These are the activations of a small neural network, seen along a few directions. Each row is one input.
In each table, some parts of the input vary, and every possible input appears once, in random order.
A made-up example of a description, with smaller parts first: ring(8) and (point or (values(2) and line(4)) or line(11)).
Shared parts are said once, and a part with two or three values counts as separate values.

Other details of the inputs shift rows strongly along two fixed directions, in all tables alike. That doesn't count.

Rows:
row 1: [-21 -16  31  10   2  -4  -6  -8  -5 -23 -21]
row 2: [  9 -39  14 -32 -31  -9   5   7 -23 -12 -21]
row 3: [-19 -18  29   0   6   0  -9   0  12 -25 -31]
row 4: [  8  20 -23   9  20  15 -14  -9   4  28  27]
row 5: [ 18  10 -22  -1  -1  -1  15   6  12  22  18]
row 6: [-36   6  29  22  -4 -26   5  25  30 -52 -23]
row 7: [-23  -6  19   5 -19 -14  12  14   0 -33 -22]
row 8: [-19  -5  20   4 -17 -16  14  12  -2 -30 -22]
row 9: [ 15  17 -21  10  24  14 -11  -9   0  26  27]
row 10: [  9  20 -15   5  14  17  -6 -17  -3  31  22]
row 11: [ 28  -4 -39 -20  -5  25 -15 -27 -36  55  33]
row 12: [ 15 -44  -3 -35 -41 -10   1  -6 -49  -4  -8]
row 13: [ -2  34 -12  29  39  14   2  -1  48  18  19]
row 14: [-46   5  41  29  11  -4  -7   5  26 -38 -24]
row 15: [ 25  16 -23  -1  -2  -1  12   1  -8  19  21]
row 16: [  8 -51   2 -30 -23   7 -17 -23 -56   9  -8]
row 17: [ 4 36 -8 22 41 16 -5  5 47 10 14]
row 18: [-11 -14  24  -7 -13 -18   6  20  11 -30 -27]
row 19: [ 21  17 -20 -11   4  -2   8  11  11  18  15]
row 20: [  2 -36  -2 -28 -43  -8   3  -4 -40  -6 -12]
row 21: [ 14  16 -27  -3 -10   3   9   4  -5  18  19]
row 22: [-35  -2  38  16  20  -5  -6   9  35 -40 -33]
row 23: [-4 35 -8 17 41 13 -5  2 44 10 11]
row 24: [  1 -46   3 -31 -31  11 -14 -26 -55  13 -11]
row 25: [ 23  13 -25  -1   0  -3   7   4  -5  15  23]
row 26: [ 18  16 -20 -12   5  -2   9  11  11  17  15]
row 27: [-31  12  31  26   0 -23  14  22  24 -46 -25]
row 28: [ 15  15 -14  11  22  14  -9 -13   0  24  23]
row 29: [  2 -41  11 -24 -23   6  -8 -26 -51   8 -15]
row 30: [  8  31 -10  20  14  -8  10  13  22  -3  17]
Each input here is: values(2) and (point or line(4) or ring(10)).
- The inputs of row 3 and row 18 match in every part but the values(2) part. If row 24 is changed in the same way as row 3 into row 18, which row does it become? => row 21
- Which other rows does row 19 become when the line(4) part takes its other values? List them by row number. => row 2, row 18, row 26
- Which other rows does row 20 become when the ring(10) part takes its other values? List them by row number. => row 6, row 7, row 8, row 12, row 15, row 21, row 25, row 27, row 30

Rows:
row 31: [ 28  25 -33  -2  16   6   4   8  15  30  31]
row 32: [ -3 -24  16  -8  -4   1 -12 -16 -33  -6 -11]
row 33: [ 12  16 -12   5  21  12  -4   0  23  15  12]
row 34: [ -6  -8  14   0   2   5 -12 -12 -11  -4  -5]
row 35: [ -8 -23  -1 -15 -16  10  -9 -19 -24  13  -5]
row 36: [-14  28  -2  35  17 -11  -2  13  28 -16  13]
row 37: [-14 -18  32  -1  11  -7  -6   4   9 -32 -29]
row 38: [ 10 -27   9 -15 -15  -3  14  -6 -13   1 -16]
row 39: [  8 -12 -10 -18 -28   1   1  -8 -39  12   3]
row 40: [-18 -16  20  -2   2   1  -5   3  15 -18 -24]
row 41: [  6  23 -20  15   9  -1   0   4   6   9  22]
row 42: [-21 -17  17  -6  -1   0  -4   2  16 -15 -25]
row 43: [ 27 -15 -18 -32 -23   1   6  -3 -28  24   5]
row 44: [ -4  -7  10  -2  -7 -11   6  13   7 -19 -11]
row 45: [ 29  32 -33 -10   7   6  12   7  12  31  28]
row 46: [-13   4   9   1 -16  -9   7   4  -8 -18 -10]
row 47: [ 17 -15 -20 -19 -27   5   2 -11 -45  21  10]
row 48: [-33 -15  30  10  -3  -2 -10  -3   0 -25 -23]
row 49: [ -8  17   7  21  17 -15   2  22  40 -21   2]
row 50: [ 25 -17 -18 -29 -22   3   5  -3 -27  21   6]
row 51: [ 13  24 -26  12   5   4   3   0  -2  18  29]
row 52: [-5 31 -5 25 27 10 -8 -3 22 12 19]
row 53: [-16 -18  32   0   7  -4  -5   5  11 -28 -29]
row 54: [-11  32   3  38  21  -3  15   2  27  -3   9]
- The inputs of row 40 and row 48 match in every part but one. If row 44 is changed in the same way as row 40 into row 48, which row does it become? => row 51
- What is each input in this table made of? => values(2) and (point or line(5) or line(6))
